These are the activations of a small neural network, seen along a few directions. Each row is one input.
In each table, some parts of the input vary, and every possible input appears once, in random order.
A made-up example of a description, with smaller parts first: one of 6 places along a line, together with either a single point or one of 11 places around a ring or (one of 3 separate values, together with one of 8 places around a ring).
Shared parts are said once, and a part with two or three values counts as separate values.
In the rows, zero is written as 128.

Other details of the inputs vary at random and push rows far along three fixed directions, the same in every table; ignore that.

Rows:
R1: [130 113 130 103 138 196 123 166 143 194 134]
R2: [142 148 120 132 121 118 126  87 113 117 112]
R3: [134 149 118 128 119 126 127  85 116 110 112]
R4: [180 157 153 163 123 121  51 234 192  17 222]
R5: [141 122 132 111 133 191 131 173 122 196 133]
R6: [133 136 104 138 132 116 124  99 142 118  93]
R7: [138  97 123 116 133 188 121 160 139 202 145]
R8: [ 29  69 217 104  89  93 183 235 119 189 142]
R9: [137  92 107  82 199 163 136 157 102 187 167]
R10: [146 138 118 130 124 110 124  85 128 123 111]
R11: [138 141 123 124 121 125 122  87 120 108 104]
R12: [141 153 118 138 133 124 142 102 125 110  97]
R13: [145 140 131 127 126 123 126  87 118 109 104]
R14: [128 151 119 140 127 132 126  93 114 107 102]
R15: [140 142 133 139 134 129 125  95 116 105  93]
R16: [136 146 103 142 125 121 133 106 124 114  94]
R17: [ 16 100 179 139  83  22 185 161 132 115 122]
R18: [142 148 126 131 124 124 131  85 114 111 112]
R19: [141 116 132 106 125 185 125 153 123 205 157]
R20: [130 142 100 140 128 122 136  95 140 116 104]
R21: [136 150 128 143 132 130 131  93 112 108 102]
R22: [137 142 110 135 116 120 122  89 113 115 109]
R23: [ 26  80 187 139  82  23 189 149 136 112 130]
R24: [172 155 148 163 127 117  47 225 206  24 228]
R25: [ 24 100 185 137  77  30 195 167 120 104 117]
R26: [143 133 120 140 138 117 136  85 141 119 110]
R27: [135 133 101 147 126 120 139  85 138 120 118]
R28: [140 133 116 131 118 119 117  91 117 113 101]
R29: [134 105 118 120 130 189 127 158 135 205 154]
R30: [138 109 132 104 117 200 122 159 114 190 151]
R31: [130 112 126 114 134 195 132 154 138 201 157]
R32: [145 108 143 100 131 190 124 154 128 197 149]
R33: [139 142 113 135 137 113 127  97 142 120  95]
R34: [142 129 110 131 118 117 127  84 130 116 111]
R35: [140 142 127 140 131 123 119  97 114 111  93]
R36: [140  97 111  71 189 162 131 154  91 186 169]
R37: [177 146 143 171 122 108  45 216 203  34 241]
R38: [138 138 105 135 115 119 133  83 126 118 120]
R39: [139 102 112  78 196 169 136 175  90 177 147]
R40: [134 147 110 130 121 120 131  81 127 118 120]
R41: [134 103 125 107 133 195 124 168 142 194 134]
R42: [133 153 110 135 129 126 138 102 127 109  97]
R43: [175 144 146 157 104 121  39 216 180  18 234]
R44: [138 139 115 126 123 118 125  83 131 116 111]
R45: [135 135 117 143 126 125 116  99 115 109  91]
R46: [141 136 110 136 126 124 133 105 130 107  88]
R47: [126 151 106 135 133 123 134  94 141 116 104]
R48: [142 146 119 133 125 118 135  81 126 119 120]
R49: [146 140 125 128 123 117 120  89 116 114 103]
R50: [132 112 133 116 125 205 122 165 111 187 140]
R51: [170 146 148 169 111 128  38 225 179  15 225]
R52: [139 142 115 145 136 119 142  83 138 121 118]
R53: [132 112 143 108 132 205 115 165 116 185 131]
R54: [ 27  87 189 130  73  16 176 151 123 114 130]
R55: [135 120 141 116 132 197 120 165 109 194 138]
R56: [139 141 109 146 132 112 136  85 136 127 118]
R57: [140 138 108 138 127 119 127 108 128 111  86]
R58: [133 128  90 104 197  96 136 104 106 106 121]
R59: [140  98 119  71 187 169 127 158  80 179 161]
R60: [131 144 112 146 124 126 122  97 111 111  99]
R61: [ 22  84 184 107 146   8 185 165  74  92 137]
R62: [135 150 108 140 135 115 132  96 138 123 104]
R63: [135 134 111 138 133 119 132  85 143 118 110]
R64: [134 151 114 138 138 121 138  94 139 117 104]
R65: [ 21  65 203 106  73  90 178 217 116 197 173]
R66: [137 145 115 131 131 125 132 104 131 107  88]
Description of these inputs: one of 6 places around a ring, together with either a single point or (one of 2 separate values, together with one of 5 places around a ring).
The inputs of R30 and R27 match in every part but the place on the ring of 6. If R18 is changed in the same way as R30 into R27, which row does it become?
Answer: R52
The inputs of R37 and R33 match in every part but the place on the ring of 6. If R9 is changed in the same way as R37 into R33, which row does it become?
Answer: R58
Which other rows does R6 become when the choice among 2 separate values takes its other values? List them by row number.
Answer: R17
Which other rows does R22 become when the choice among 2 separate values takes its other values? List them by row number.
Answer: R28
A walk changes only the place on the ring of 5. It starts at R66 and steps to R4. List the rest of the walk in order.
Answer: R8, R57, R46
Which other rows does R63 become when the place on the ring of 6 takes its other values? List them by row number.
Answer: R1, R11, R44, R53, R66

Rows:
R67: [142 132 113 124 147 138 111 150 132 120 158]
R68: [144 133 133 124 130 145 101 142 127 116 152]
R69: [144 144 133 137 118 155 110 144 136 115 139]
R70: [ 77  96 135 101 138 125 191  91  79 203  78]
R71: [143 135 120 139 115 141 112 130 150 132 163]
R72: [ 70 104 183 122 100  97 156 174 126 147 130]
R73: [145 137 131 125 130 148 110 144 124 114 154]
R74: [143 135 124 141 132 147 110 147 141 121 143]
R75: [145 139 123 137 119 142 118 130 153 129 162]
R76: [117 156 112 172 118  28 139  56 135  30  80]
R77: [147 124 121 129 144 137 108 147 129 120 157]
R78: [161 136  96 105 158 169 136  63  97 175  76]
R79: [145 139 127 139 136 148 116 147 144 118 143]
R80: [146 133 112 135 133 142 110 151 148 122 139]
R81: [149 145 132 135 127 149 113 147 139 118 138]
R82: [150 138 130 123 139 142 113 147 127 117 153]
R83: [144 137 118 133 138 143 109 149 151 122 139]
R84: [145 128 127 126 149 138 107 145 134 119 156]
R85: [142 140 130 139 114 154 105 144 133 117 140]
R86: [ 67  89 162 106 122  86 161 173 123 144 145]
R87: [ 69  94 166 126  87  90 161 157 137 159 154]
R88: [143 139 134 136 117 152 102 142 139 117 136]
R89: [144 131 117 121 151 136 109 148 138 120 155]
R90: [ 85  93 142  91 129 122 186  93  82 201  71]
R91: [147 141 129 137 123 148 107 147 136 120 138]
R92: [151 132 130 131 123 145 106 147 144 119 134]
R93: [112 168 108 166 124  28 149  59 141  26  80]
R94: [144 133 128 138 136 145 108 145 147 121 140]
R95: [122 156 116 155 121  25 135  57 117  31  92]
R96: [158 137  87 120 139 170 141  42 123 187  82]
R97: [ 70  86 171 112 120  88 159 169 118 144 146]
R98: [147 126 125 136 133 144 109 146 149 120 139]
R99: [144 136 116 122 151 140 117 151 136 118 157]
R100: [146 131 132 133 114 152 103 143 141 116 135]
R101: [ 71 100 177 124  95  96 156 176 122 147 130]
R102: [158 128  94 104 146 177 132  63  95 172  77]
R103: [ 84  92 134 104 109 125 190  77 111 214  80]
R104: [143 134 128 128 125 147 104 144 121 116 155]
R105: [154 141  78 119 154 177 142  68 113 177  67]
R106: [ 68  94 174 115  99  95 152 168 106 143 144]
R107: [119 160 118 156 122  29 137  59 116  31  95]
R108: [146 129 115 130 135 142 110 150 154 121 137]
R109: [158 129  75 106 166 168 140  68 100 178  80]
R110: [ 67  99 177 126  86 103 153 172 119 144 131]
R111: [146 132 126 127 149 141 115 147 131 117 158]
What is each input in this table made of?
Answer: one of 5 places around a ring, together with either a single point or (one of 2 separate values, together with one of 4 places along a line)
The inputs of R81 and R91 match in every part but the place on the ring of 5. If R73 is changed in the same way as R81 into R91, which row does it become?
Answer: R104
Which other rows does R76 become when the place on the line of 4 takes its other values? List them by row number.
Answer: R80, R101, R110
Which other rows does R77 become when the choice among 2 separate values takes its other values? List them by row number.
Answer: R76
Which other rows agree with R100 in the place on the ring of 5? List them by row number.
Answer: R86, R90, R92, R97, R98, R102, R103, R108
